Each row below holds a small network's activations on one input, seen along a few directions.
Each table varies a few parts of the input and shows all the possible inputs, shuffled.
Descriptions start from the smaller parts, as in this example, which fits no table here: one of 6 places along a line, together with either a single point or one of 9 places along a line or (one of 2 separate values, together with one of 5 places around a ring).
Shared parts are said once, and a part with two or three values counts as separate values.
(in the rows, 128 means zero)

Other details of the inputs vary at random and push rows far along three fixed directions, the same in every table; ignore that.
To show where, the next rows are all for the same input, with only those details redrawn:
[141 165  54 143 130 148 198 110  88 159 119 103 113]
[140  88 160  59 143  75  89 104 147  60 160 165  79]
[185 116  84  31 130  99 170  96 131 105 130 130  85]
[184 135  84  28 115 114 202 133 138 134 120 110  92]
[155 158  79  92 116 137 209 142 118 158 118  99 106]
[ 93 168 115 182 126 147 165 156 107 158 134 109 119]
[100 164 114 172 128 143 161 150 107 151 134 110 114]
[169 149 119  24  94 122 216 193 166 153 120  98  99]

A family of inputs:
row 1: [ 57 139 157 226 150 127  81 125  99 108 160 147 110]
row 2: [107 138  86 171 157 155 116  58  42 160 127 106 114]
row 3: [128 110 225  99 109 120  79 204 196 110 136 146 160]
row 4: [111 128  70 184 157 170 121  79  49 143 123 105 114]
row 5: [ 99 130 188 153 103 128 137 201 186 138 127 131 158]
row 6: [128 148  23 187 142 152 181  74  65 164 107 105 105]
row 7: [134  92 124  89 156  76  89  38 106  89 146 157  78]
row 8: [152 120  77 104 133  93 141  46 110  87 137 159 130]
row 9: [114 155 129 167 132 159 123 142 104 192 117  90 136]
row 10: [153  87 193  44 112 123  95 201 193 119 123 121 105]
row 11: [123 187 116 161  84 165 219 198 156 191 106  95 176]
row 12: [205 108 109  45 117 106 171 127 186 125 113 114 107]
row 13: [185  89 141  49 133  92  95  75 154 111 117 148 139]
row 14: [ 54 141 214 171 114 161  99 228 134 148 147 102 122]
row 15: [114  97 215   6 106 102 119 180 159 125 136 134 121]
row 16: [138  93 153 147 148 103  85 106 165  92 138 146 112]
row 17: [ 34 154 214 217 104 130 112 217 162 140 150 141 158]
row 18: [169  97 150 112 128 127  88 138 171 120 116 124 118]
row 19: [135 142  95 128 132 149 148 101  89 178 102 108 157]
row 20: [118 127 148 143 135  96  93 106 141  85 155 157 108]
row 21: [118 155 115 212 140 141 121 107 124 129 133 135 141]
row 22: [155 149  50 194 130 160 187 106 124 179  97  96 131]
row 23: [165 171 116  85  95 172 191 206 143 186 109  75 139]
row 24: [110 178 149 153  92 138 180 199 164 162 133 101 128]
row 25: [122 154 146  53  89 156 191 206 131 154 121 101 144]
row 26: [166 161  61 191 141 168 128  78  91 151 108 110 151]
row 27: [101 121 183 103 129 131  87 159 121 100 159 130 108]
row 28: [ 73 161 193 150 113 164 114 216 123 143 145 111 129]
row 29: [ 82 150 119 162 122 167 151 159  80 162 122 104 151]
row 30: [187 123  99  91 133 106 136  83 154 102 134 136 114]
row 31: [105 152 130 182 119 133 163 128 133 182 113 117 163]
row 32: [177 136  73 156 144 148 128  55  98 171 101 101 137]
row 33: [124  99 120  86 155 116  77  60  74  62 147 170 128]
row 34: [180 110  82  35 127  96 169  96 133 108 125 125  80]
row 35: [111 101 169  68 132 123  98 145 118  93 146 148 132]
row 36: [202 124  87  68 122 125 137  92 137 117 110 131 156]
row 37: [117 169 137  70  84 127 211 204 153 149 120 119 136]
row 38: [ 69 125 154 239 143 122  81 120 127 114 144 138 115]
row 39: [ 74 151 182 215 141 158  57 171 113 129 145 128 143]
row 40: [122  87 139 145 153  82  63  62 133  67 156 164  93]
row 41: [144 138  96 181 145 144  91  67  95 110 120 149 172]
row 42: [213 124  68  94 129 142 147  94 134 144 104 101 127]
row 43: [206 152  59 116 123 157 163  99 120 157 106  98 142]
row 44: [ 84 100 180 103 130 128  92 162 119 106 141 138 129]
row 45: [205 114  62  58 137  99 158  45 133  90 116 157 140]
row 46: [ 87 126 153 191 150 148  64 126  94 117 139 147 163]
row 47: [199  99 153  56 128 116  96 134 177 105 125 129 122]
row 48: [ 97 140  63 189 144 131 148  66  61 127 127 138 132]
row 49: [165 157  33 199 147 162 175  65  91 163 111 107 141]
row 50: [128 134 121  58  95 157 194 200 132 173 104  95 134]
row 51: [176 116 124  29 118 120 136 134 139 113 122 132 142]
row 52: [ 79 107 128 203 162 153  61  89  67 110 141 133 107]
row 53: [128  74 137 122 164 114  44  72 101  76 135 164 135]
row 54: [123 161 112 148 113 127 180 131 134 187 114  95 120]
row 55: [115 103 218 104 123 130  71 215 178 122 135 120 119]
row 56: [145  64 141 117 158  79  67  55 150  53 139 183 127]
row 57: [162 113 185  40 113 129 113 202 179 126 132 115 119]
row 58: [122 118 182  32 100  93 158 194 177 107 139 146 120]
row 59: [167 118  95 107 140 142 119 108 111 134 120 110 118]
row 60: [102  94 218  90 111 124  80 212 181 115 128 141 139]
row 61: [ 88 134 150 208 140 120  92 116 127 110 152 143 119]
row 62: [141 143 137  83  97 157 174 210 149 175 103  94 159]
row 63: [191 110  59 117 141 140 137  66 109 132  94 123 155]
row 64: [104 132 167 190 134 124 108 127 150 155 129 122 129]
row 65: [ 78 160 150 179 128 129 120 154 116 121 149 135 115]
row 66: [142 163 139  76  94 157 175 212 147 167 107 104 165]
row 67: [103  99 146 142 135  91 101 106 142  91 140 162 128]
row 68: [140 154  91  99 102 116 211 120 131 183 104 107 142]
row 69: [141  73 132  85 143  64  84  52 141  51 147 182 113]
row 70: [117 110 154 103 140  86  87 104 131  70 164 161  88]
row 71: [ 77 153 112 187 132 126 137 109  85 118 143 148 141]
row 72: [175  95 126 123 146 124  78  99 147 109 122 130 121]
row 73: [ 11 153 227 199 108 120 115 207 141 161 145 134 142]
row 74: [141  93 147 107 123 102 127 129 178 107 121 152 134]
row 75: [113 191  77 171 101 150 213 146 113 175 108 108 163]
row 76: [110 107 128 221 152 142  57  84 109 113 120 150 160]
row 77: [ 62 138 180 185  96 130 143 207 171 152 124 130 146]
row 78: [124 159  48 173 132 153 191 112  85 171 110  94 110]
row 79: [184  93  84  31 154 120 117  60  87  90 138 133  90]
row 80: [130 132  84 172 129 126 151 102 126 142 119 119 107]
row 81: [125 130 116 201 137 150  96 109 110 138 117 130 170]
row 82: [ 44 116 127 241 156 121  78  83  77  99 143 167 127]
row 83: [115 100 190 125 132  96  84 139 177  84 146 169 145]
row 84: [ 93  83 139 130 156  83  74  72 108  63 149 179 108]
Question: The inputs of row 20 and row 26 match in every part but one. If row 8 is changed in the same way as row 20 into row 26, which row does it become?
Answer: row 36
Question: The inputs of row 63 and row 53 match in every part but one. If row 76 is changed in the same way as row 63 into row 53, which row does it become?
Answer: row 60
Question: Describe the family of inputs behind these rows.
Answer: one of 2 separate values, together with one of 6 places around a ring, together with either a single point or one of 6 places along a line
Question: Which other rows does row 50 become when the choice among 2 separate values takes its other values? List them by row number.
Answer: row 52
Question: Which other rows does row 16 become when the place on the line of 6 takes its other values? List them by row number.
Answer: row 12, row 21, row 22, row 30, row 49
Question: Which other rows agree with row 43 in the place on the ring of 6 and the choice among 2 separate values? List them by row number.
Answer: row 18, row 26, row 32, row 42, row 47, row 72
Question: Which other rows agree with row 83 in the place on the ring of 6 and the choice among 2 separate values? List them by row number.
Answer: row 5, row 11, row 31, row 45, row 56, row 74
Question: Start at row 3 and move only the place on the ring of 6, one step at a time. The first step leads to row 46. Which rows follow, in order?
Answer: row 35, row 58, row 17, row 83

A family of inputs:
row 85: [168  93  81 110 161  99 102  19 104  81 133 162 122]
row 86: [154  92 123  97 149  89  91  64 132  79 140 159 104]
row 87: [123 137 171  95 103 133 147 201 165 155 122 106 126]
row 88: [ 99 113 142 177 146 127  70 101 106 113 134 146 140]
row 89: [115 182  68 203 128 176 178 123  78 179 117  92 138]
row 90: [163  93 109  92 153 109  99  63 115  98 133 142 111]
row 91: [100 134 137 170 137 131  95 120 108 112 139 144 135]
row 92: [185 135  68  86 123 129 189 102 131 150 109 108 123]
row 93: [115 114 191 129 121 126  88 178 166 110 135 140 143]
row 94: [177 143  51 116 123 137 184  97 118 160  99 104 129]
row 95: [132 112 113 140 153 103  99  58 107  92 144 152 108]
row 96: [119 129  97 199 152 142  91  83  90 119 130 134 131]
row 97: [173 127 133  53 110 129 164 168 167 135 122 110 119]
row 98: [146 150 107 108 112 145 170 152 128 149 116 110 140]
row 99: [158 121 132  54 112 103 152 137 161 120 123 135 120]
row 100: [ 62 152 177 198 123 149 111 171 117 150 140 122 145]
row 101: [128 152  69 193 134 172 156 105  84 175 101 103 161]
row 102: [172 107 105  86 132 128 133 106 134 131 113 120 124]
row 103: [ 74 134 174 200 131 125  91 145 133 121 142 145 144]
row 104: [113 121 169 135 129 127  97 150 143 108 142 141 137]
row 105: [ 99 154  66 148 128 149 195 115  68 162 120 107 117]
row 106: [176  92 117  84 143 113  99  92 141  90 128 142 116]
row 107: [146 122 102 152 136 132 130 103 129 134 118 125 133]
row 108: [114 131 103 174 153 131 100  69  80 103 143 146 130]
row 109: [ 65 138 158 212 139 140  80 129  99 131 139 139 143]
row 110: [161 101 136  61 135  99 103 109 144  85 139 147 101]
row 111: [161 141  93  77 117 135 181 126 121 157 115 101 116]
row 112: [108 127 136 174 137 135  88 122 115 113 133 141 143]
row 113: [116 169 121 155 104 148 182 180 140 181 114  97 135]
row 114: [173 120 132  38 104 123 161 170 169 148 109 106 119]
row 115: [ 94 140 160  81 100 123 175 208 146 130 139 120 106]
row 116: [122 160 133 139  96 148 178 195 157 177 107 100 152]
row 117: [ 71 146 204 187 116 144  97 210 155 136 143 123 134]
row 118: [124 117 156 102 125 119 113 138 138 121 132 135 131]
row 119: [114 110 189  92 121  92 101 146 165  94 149 154 119]
row 120: [114  98 173 123 141 112  74 116 135  97 144 152 130]
row 121: [ 87 111 180  83 114  90 137 171 156  97 151 149  96]
row 122: [140 122 148 112 114 126 138 158 167 135 119 127 143]
row 123: [134 150  66 158 136 150 155  92  82 162 113 107 128]
Question: The inputs of row 90 and row 97 match in every part but one. If row 102 is changed in the same way as row 90 into row 97, which row does it become?
Answer: row 106
Question: Describe the family of inputs behind these rows.
Answer: one of 3 separate values, together with either a single point or (one of 2 separate values, together with one of 6 places along a line)
Question: Start at row 100 and move only the place on the line of 6, one step at a time. The first step leads to row 109. Which rows follow, in order?
Answer: row 118, row 120, row 88, row 101
Question: Which other rows does row 87 become when the choice among 2 separate values takes its other values? List them by row number.
Answer: row 118

A family of inputs:
row 124: [ 88 120 118 192 157 134  76  75  70 119 136 142 133]
row 125: [122 118 161 119 114 120 125 164 165 120 129 139 147]
row 126: [187 134  95  85 119 116 162 121 159 130 114 117 117]
row 127: [156 148  57 171 140 140 149  76 105 140 114 122 137]
row 128: [127 114 101 158 143 112 117  68 112 120 130 137 113]
row 129: [111 123 100  95 138 104 139  85  89  89 144 152 108]
row 130: [175 127 113  80 120 112 149 124 158 118 119 131 132]
row 131: [107 145  63 163 145 130 161  78  59 124 136 132 102]
row 132: [112 173 103 161 107 182 180 173 102 191 104  89 163]
row 133: [123 149 105 179 131 170 143 148 108 168 115  95 136]
row 134: [140 115 173  20  96 118 153 198 170 140 119 117 130]
row 135: [ 82 126 163 200 145 116  82 111 124 107 148 151 137]
row 136: [142 129 112 144 126 125 140 110 136 130 122 124 120]
row 137: [ 60 144 184 200 116 131 115 180 146 145 134 128 144]
row 138: [118  95 188 100 138 107  64 134 142  88 146 153 121]
row 139: [111  91 146 142 148  88  69  75 129  82 146 168 110]
row 140: [152 136 133  70  97 122 176 165 167 143 112 120 143]
row 141: [111 130  75 187 143 130 129  51  78 130 124 143 145]
row 142: [ 73 120 182 207 143 117  66 125 134 101 147 158 138]
row 143: [158 119 122  59 120 121 149 140 139 140 117 108 106]
row 144: [ 62 142 220 182 112 158  99 240 157 154 135 115 152]
row 145: [109 148 161 132 110 153 145 190 139 166 128 103 132]
row 146: [142  75 166 101 143  86  69 100 165  67 147 171 110]
row 147: [109 150  89 216 146 140 135  81  92 146 127 127 137]
row 148: [190 142  89  49  97 127 213 152 165 162 102 101 124]
row 149: [100 143 165 188 127 154  91 172 131 140 138 115 133]
row 150: [147 125 131  97 130 133 109 128 127 114 127 136 141]
row 151: [186 109  93  68 134  97 126  71 138  90 122 152 134]
row 152: [124 135 109 163 146 143 114  94  93 135 132 116 120]
row 153: [161 111 168  33 103 129 148 202 185 136 119 111 119]
row 154: [116 157  89 176 125 179 158 144  90 173 106  98 164]
row 155: [142 137  98 144 123 139 162 129 134 149 113 116 144]
row 156: [138 103 141 126 142  95  97  88 141  94 148 151 107]
row 157: [158  88 150  73 144 103  63  94 137  70 145 158 117]
row 158: [139 142 104 130 128 155 147 133 113 157 116 107 130]
row 159: [ 60 132 198 125 116 106 117 191 140  99 158 145 105]
row 160: [ 85 120 200 131 126 125  76 166 137 112 147 143 140]
row 161: [195  98  69  40 154 109 127  36  96  97 124 140 109]
row 162: [110 172 118 164 103 151 188 167 129 181 114 104 161]
row 163: [167 155  97  98 109 160 177 163 132 170 105  94 134]
row 164: [123 140  95 149 136 146 139 113  90 156 116 114 126]
row 165: [120 120  95 115 147 105 139  81  89  92 149 142  81]
row 166: [158 134 103 102 127 144 151 129 123 148 117 104 117]
row 167: [133  98 192  98 119 100  99 170 195  99 140 142 112]
Question: Describe the family of inputs behind these rows.
Answer: one of 4 places along a line, together with either a single point or (one of 2 separate values, together with one of 5 places along a line)
Question: The inputs of row 144 and row 154 match in every part but the place on the line of 4. If row 155 is changed in the same way as row 144 into row 154, which row does it become?
Answer: row 125
Question: Which other rows does row 145 become when the place on the line of 5 takes its other values? List them by row number.
Answer: row 153, row 158, row 163, row 164
Question: Which other rows does row 143 become when the place on the line of 5 takes its other values? List them by row number.
Answer: row 133, row 149, row 152, row 166
Question: Start at row 156 and move only the place on the line of 4, one step at a time. The first step leads to row 147. Which rows follow, in order?
Answer: row 135, row 162
